A small network was shown many inputs. Here are its activations along a few directions, one row for each input.
Each table varies a few parts of the input and shows all the possible inputs, shuffled.
Descriptions start from the smaller parts, as in this example, which fits no table here: values(3) and (point or line(9) or (line(4) and ring(8))).
Shared parts are said once, and a part with two or three values counts as separate values.
In the rows, zero is written as 128.

Other details of the inputs shift rows strongly along two fixed directions, in all tables alike. That doesn't count.

Table:
r1: [111  86  73 120 100 131 200 124 166 141 150 126 178 130]
r2: [128 123  99 157 115 122 138 141 160 113 147 116 151 152]
r3: [145 124 117 180  96 113 121 119 187 152 161 105 186 150]
r4: [128 141 119  55 145 167 165 149  96 113 110 170  75  68]
r5: [105 101  83  93 113 142 191 139 140 132 132 129 147 116]
r6: [132 119 118 117 111 135 152 114 142 147 132 128 154 117]
r7: [142 147 155 178 127 103  73 108 137 145 131 101 129 152]
r8: [132 144 157 154 125 109  71 122 133 164 108  99 146 182]
r9: [127 106 132 168 122 111 123 105 154 129 132 130 146 139]
r10: [110 117  79  94 121 148 186 145 108  97 156 136 104  90]
r11: [135 123 139 148 121 122 126 119 147 161 137 109 148 130]
r12: [129 111 139 137 128 129 129 128 122 114 130 139 127 133]
r13: [151 173 172 124 144 130  65 133 107 149 101 131  96 137]
r14: [118 175 174 121 173  93  67 120 100 122 116 120 153 135]
r15: [117  94  78 122  99 140 201 144 152 148 178 107 173 118]
r16: [133 109 119 152 106 126 142 122 148 131 159 117 161 128]
r17: [123 133 126 107 129 142 139 142 102 132 135 128 110 114]
r18: [149 154 183 134 136 126  63 103 106 130  89 141 112 122]
r19: [110 132 107 107 131 132 136 129 113 107 116 135 104 126]
r20: [138 114 116 137 116 125 147 133 166 148 142 130 160 151]
r21: [159 126 192 160 137 113  66 123 123 160 116 114 142 180]
r22: [124 126 113  94 135 152 156 145  88  79 131 147  88  82]
r23: [123 106 108 202 108 100 128 115 175 133 156  92 178 168]
r24: [ 94 126 107 161 140  74 125 124 166 138 165  86 229 179]
r25: [116 139 100  82 145 146 153 149 107  87 117 160  71 103]
r26: [131 117 131  75 137 157 167 134  94 113 128 160  94  82]
r27: [117 115 104 140 124 124 140 141 126 118 150 114 129 150]
r28: [113 138 107  72 145 151 156 153 105 108 111 162  77 103]
r29: [124 119 107 153 118 123 144 118 142 111 145 118 135 109]
r30: [125 131 110 162  93 112 125 120 167 175 150  81 188 164]
r31: [147 141 197 137 158 119  62 120 105 148  86 131  98 148]
r32: [127 136 158 145 142 113  89 122 122 145 108 121 110 151]
r33: [116 104  82 118 112 137 188 136 159 105 147 151 140 110]
r34: [131 152 165 109 155 136  79 125  79  91  76 149  75 122]
r35: [129 148 165 126 162 122  79 118  91 106  93 145  64 129]
r36: [140 163 167 109 147 139  76 121  79  99  83 145  80 104]
r37: [102 112  79 112 112 137 195 130 142 129 154 128 129  92]
r38: [108  97  78 128 116 138 186 147 130  91 157 124 137 122]
r39: [110 119  92  71 118 158 192 135 119 125 128 142 123  81]
r40: [118 104 101  92 127 146 196 120 128 118 137 157 113  70]
r41: [120 108 112 151 107 119 139 113 156 130 132 125 166 142]
r42: [162 145 176 184 125 102  53 130 163 186 122  92 171 205]
r43: [140 136 184  93 162 144  90 145  71 125  89 147  76 127]
r44: [126 112 118 147 116 122 147 105 150 123 142 134 139 102]
r45: [135 170 163 102 148 137  77 120  79 112  87 142  72 111]
r46: [153 162 148 166 124 112  67 128 142 147 132 103 134 161]
r47: [134  94 122 179 110 102 138 110 180 165 151 105 185 165]
r48: [136 133 122  72 137 158 165 136 114 116 119 170  92  78]
r49: [141 148 188 133 153 124  56 138  87 143  99 121  95 165]
r50: [138 144 117 121 128 140 128 141 124 100 128 136 110 104]
Each input here is: values(2) and (point or (values(4) and ring(6))).
Question: Changing only the values(2) part turns r32 into r37. The same change can be made to r28. Which row results?
Answer: r13
Question: Change only the values(4) part in r48. List by row number the other rows that result.
Answer: r6, r26, r40
Question: Change only the values(2) part in r14. List by row number the other rows that result.
Answer: r24
Question: A walk changes only the ring(6) part. It starts at r38 and steps to r27. List the rest of the walk in order.
Answer: r49, r43, r21, r12

Table:
r51: [141 125 127 188  94 104  94 121 185 193 138  80 181 207]
r52: [151 174 164  84 154 155  91 132  75  91  87 168  45  76]
r53: [145 165 196  71 174 142  72 129  77 110  58 183  61 111]
r54: [133  95  97 172  88 125 164 127 165 149 182  95 171 139]
r55: [ 71 124  64  66 145 135 192 157  85  59 146 139 124  96]
r56: [134 106 100 156  97 130 159 115 166 124 150 128 155 112]
r57: [175 181 211 185 140  94   4 118 149 177 107  98 168 195]
r58: [ 82 124  89 123 149 104 160 113 121  66 142 147 131 105]
r59: [149 149 144 161 119 108  94 118 159 159 144 100 183 149]
r60: [117  95 101 117 119 131 175 144 152 148 149 126 159 151]
r61: [123 124 118 239 117  74  76 111 181 122 155  73 174 199]
r62: [168 168 205 144 148 123  26 120 111 136  72 144  86 164]
r63: [154 155 220 144 149 111  35 100 104 173  80 120 124 151]
r64: [113 130  91 112 114 129 164 140 155 160 148 112 167 132]
r65: [ 78 132  97  40 178 153 181 161  52  36 100 176  50  63]
r66: [125  95 107 155 102 119 168 124 162 159 179  98 192 138]
r67: [111  95 103 116 114 128 177 119 153 158 133 124 164 130]
r68: [136 154 131 115 124 140 114 130 113 140 120 120 101 115]
r69: [122  98  98 141 100 131 163 120 159 153 136 117 147 140]
r70: [169 185 204 164 138 115   7 125 117 175  90 101 108 183]
r71: [121  95 102 125 115 128 177 118 162 130 139 140 170 119]
r72: [101 115  93  79 120 144 196 123 121 132 140 137 133  73]
r73: [118 124 100 110 109 145 165 122 124 131 137 128 112  89]
r74: [108 103  71 105 107 138 213 120 155 115 166 138 167  72]
r75: [133  82 107 149 106 135 166 132 153 138 149 124 141 145]
r76: [135  90 110 157 100 134 162 127 151 137 159 118 145 130]
r77: [140 135 145 119 137 130 116 148 124 147 134 124 135 146]
r78: [160 174 201 103 160 147  57 113  66  97  71 170  40  79]
r79: [115 159 151 100 177 140  88 150  52  52  82 152  31 110]
r80: [151 156 136 144 122 130  95 134 143 130 125 127 124 137]
r81: [ 82 130  61  80 138 144 179 159  81  46 143 139  93  95]
r82: [145  99 154 188 109 103 111 113 167 179 157  90 200 176]
r83: [ 97 112  65 212 103  82 143 105 185 100 183  92 187 164]
r84: [173 153 225 194 137  93  14  92 142 172 100 108 169 175]
r85: [114  90  39 127  85 146 231 152 165 125 198 109 159 109]
r86: [129  97  97 141 105 134 162 145 157 143 151 120 141 160]
r87: [180 170 212 173 143 119  10 138 110 162 103 107 103 190]
r88: [138 141 134 172 105  99  99 117 170 196 154  70 204 175]
r89: [ 74 104  65 106 148 119 196 133 125  60 140 149 117  90]
r90: [140 154 175  59 171 155 110 145  54 108  95 166  55  85]
r91: [110  78  99  85 129 149 207 138 125 119 137 156 126 101]
r92: [118 101  89  85 123 160 197 130 124  85 118 177  90  73]
r93: [136 147 173  81 151 155 102 119  67 113  71 169  40  78]
r94: [120 151 163  45 167 151 117 135  72 125  64 175  58 102]
Question: Changing only one part turns r82 into r76. The same change can be made to r59. Which row results?
Answer: r52
Question: Changing only one part turns r74 into r78. The same change can be made to r77. Which row results?
Answer: r87
Question: What do these inputs look like to the network?
Answer: values(2) and (line(4) or (values(3) and ring(6)))
Question: Change only the values(3) part in r82. List by row number the other rows that result.
Answer: r63, r84
Question: Change only the line(4) part in r61. List by row number the other rows that result.
Answer: r79, r81, r83
